Here are a small network's activations along a few directions, averaged over the inputs that share one value of a field.
Related values have similar rows: they may be neighbours, one step apart, or belong to one group.
(in the rows, 500 means zero)
Strong random noise was added to every row along 6 fixed directions; ignore it. To show where, here is one row again and again, with new noise each time:
[532 380 602 554 572 429 336 428 477 683 477 651 380 518 413 548 517 614]
[399 500 505 568 486 526 354 515 400 529 423 467 421 490 503 514 570 512]
[428 533 481 558 432 542 427 668 434 504 372 477 368 510 407 573 494 499]
[523 453 555 555 596 474 452 503 472 587 441 659 391 498 324 589 479 555]
[549 497 429 477 350 537 647 791 582 476 398 350 374 585 440 528 405 550]
[530 432 454 430 658 636 747 293 442 451 509 339 699 344 394 611 603 405]
[560 495 417 473 527 540 775 556 586 408 494 358 515 539 497 448 470 526]
[512 386 473 439 343 611 538 498 480 612 445 188 543 435 513 613 593 460]


Field ZEME:
ves: [579 375 610 414 559 419 454 562 575 550 552 634 543 575 549 372 401 758]
zibuk: [313 682 406 628 313 601 493 385 338 487 441 374 539 425 683 582 680 233]
dep: [453 621 529 658 410 368 530 119 569 615 601 521 536 481 574 476 638 252]
sigut: [470 531 516 587 494 475 310 529 527 568 516 676 432 509 459 420 543 497]
batig: [489 553 431 574 195 452 433 761 710 621 541 427 314 627 642 348 419 498]
foge: [328 639 419 408 488 467 342 643 379 203 472 415 596 506 684 401 513 501]
gulal: [538 528 553 521 534 581 496 409 492 542 521 503 619 345 317 718 510 301]
zabor: [573 335 551 322 582 526 512 562 367 496 417 522 536 467 439 533 432 620]
peteb: [499 580 583 587 560 351 319 460 598 553 582 737 389 579 598 383 432 532]
sile: [634 420 528 408 519 558 540 651 537 521 490 672 463 514 311 612 341 639]
fufa: [623 370 535 489 499 517 541 316 575 732 546 420 522 468 487 569 545 542]
mudus: [625 470 552 390 806 418 678 596 613 334 601 782 552 543 283 454 289 576]
tar: [556 646 529 664 515 323 590 449 739 459 577 757 418 592 579 403 429 434]
lup: [466 553 533 635 574 440 424 360 479 535 548 714 466 590 549 355 523 575]
mez: [658 232 562 106 510 426 357 672 321 433 524 383 540 550 522 603 368 788]
The values of ZEME form a ring.
Question: Going along ZEME from foge by way of its neighbour dep, in what order are zabor, sile, fufa, tar, mez met?
Answer: mez, zabor, fufa, sile, tar
Question: Fewest steps between ves and zibuk?
Answer: 5
Question: Name the neighbours of gulal, in listed order.
Answer: peteb, mudus

Field SOV:
lura: [731 423 515 514 682 535 772 481 618 666 490 775 460 536 151 603 384 617]
loga: [420 514 552 555 748 511 298 580 371 463 437 880 537 301 199 583 458 501]
pero: [498 581 454 513 466 551 579 480 579 382 577 448 647 443 636 300 482 445]
gaz: [644 449 552 641 575 430 673 459 854 665 630 570 401 634 526 305 433 596]
lal: [553 377 559 320 570 359 414 504 373 365 545 560 531 598 719 409 453 703]
libom: [369 450 530 653 369 551 355 413 399 721 413 453 392 501 572 505 624 485]
tulo: [609 409 564 643 545 542 540 259 667 821 611 591 441 520 421 497 536 572]
vif: [524 486 531 532 456 292 499 333 584 514 624 504 511 602 783 370 563 493]
baz: [438 429 640 453 592 369 173 152 264 602 600 631 496 515 721 441 636 627]
menev: [696 450 672 431 482 332 281 651 635 641 537 767 357 553 307 611 314 587]
dasok: [555 245 529  65 533 674 214 751 212 316 460 346 793 270 349 753 414 617]
rus: [599 359 540 377 638 463 612 330 460 599 467 487 502 503 359 651 496 536]
guvu: [404 383 468 535 337 421 273 385 439 680 448 268 391 582 840 342 663 625]
mura: [440 620 490 491 581 504 608 460 467 294 470 524 627 368 334 699 520 256]
zifas: [494 526 547 566 285 523 450 336 465 759 473 389 371 520 450 731 620 348]
ganof: [428 356 596 591 568 475 199 426 515 683 522 607 504 436 476 469 589 556]
The values of SOV form a ring.
Question: Going along SOV from lal by way of its neighbour baz, in what order are loga, menev, dasok, guvu, ganof met?
Answer: guvu, ganof, loga, dasok, menev
Question: Name the neighbours of tulo, in listed order.
Answer: lura, gaz
Question: Fewest steps between libom and vif?
Answer: 6

Field NURU:
dez: [681  55 592 136 495 432 271 566 492 480 680 247 673 457 661 392 389 837]
nufe: [362 789 391 853 356 594 548 424 624 627 449 490 502 401 410 494 614 132]
riva: [450 370 545 396 623 420 414 287 442 544 503 330 491 492 562 574 635 453]
tozu: [417 484 407 346 429 648 648 781 496 319 478 161 664 470 447 459 476 590]
podiv: [260 524 501 527 370 683 230 505  61 569 312 480 521 382 425 704 705 291]
turuf: [511 416 401 416 584 511 726 825 605 316 484 434 515 539 643 263 372 705]
bis: [288 678 385 570 333 637 418 697 302 379 255 531 352 530 517 646 440 449]
suzo: [413 622 404 620 817 690 565 251 319 484 534 670 624 295 291 541 728 348]
ropit: [460 491 525 516 327 379 473 424 455 602 462 357 363 580 539 528 521 459]
kapo: [593 415 620 397 468 692 258 624 554 535 437 420 469 479 471 538 405 581]
liru: [315 713 398 545 657 483 440 961 220  51 282 673 295 606 413 514 326 664]
pego: [277 774 509 605 675 297 138 341 352 298 561 907 489 469 610 379 543 444]
pas: [422 618 684 664 315 386  76 359 404 601 521 669 487 502 642 562 652 346]
The values of NURU form a line.
Question: Name the neighbours of bis, in listed order.
Answer: podiv, liru
Question: Name the neighbours of kapo, in listed order.
Answer: dez, nufe
Question: Name the neighbours of turuf, in listed order.
Answer: tozu, suzo
Question: Name the neighbours of riva, in listed order.
Answer: ropit
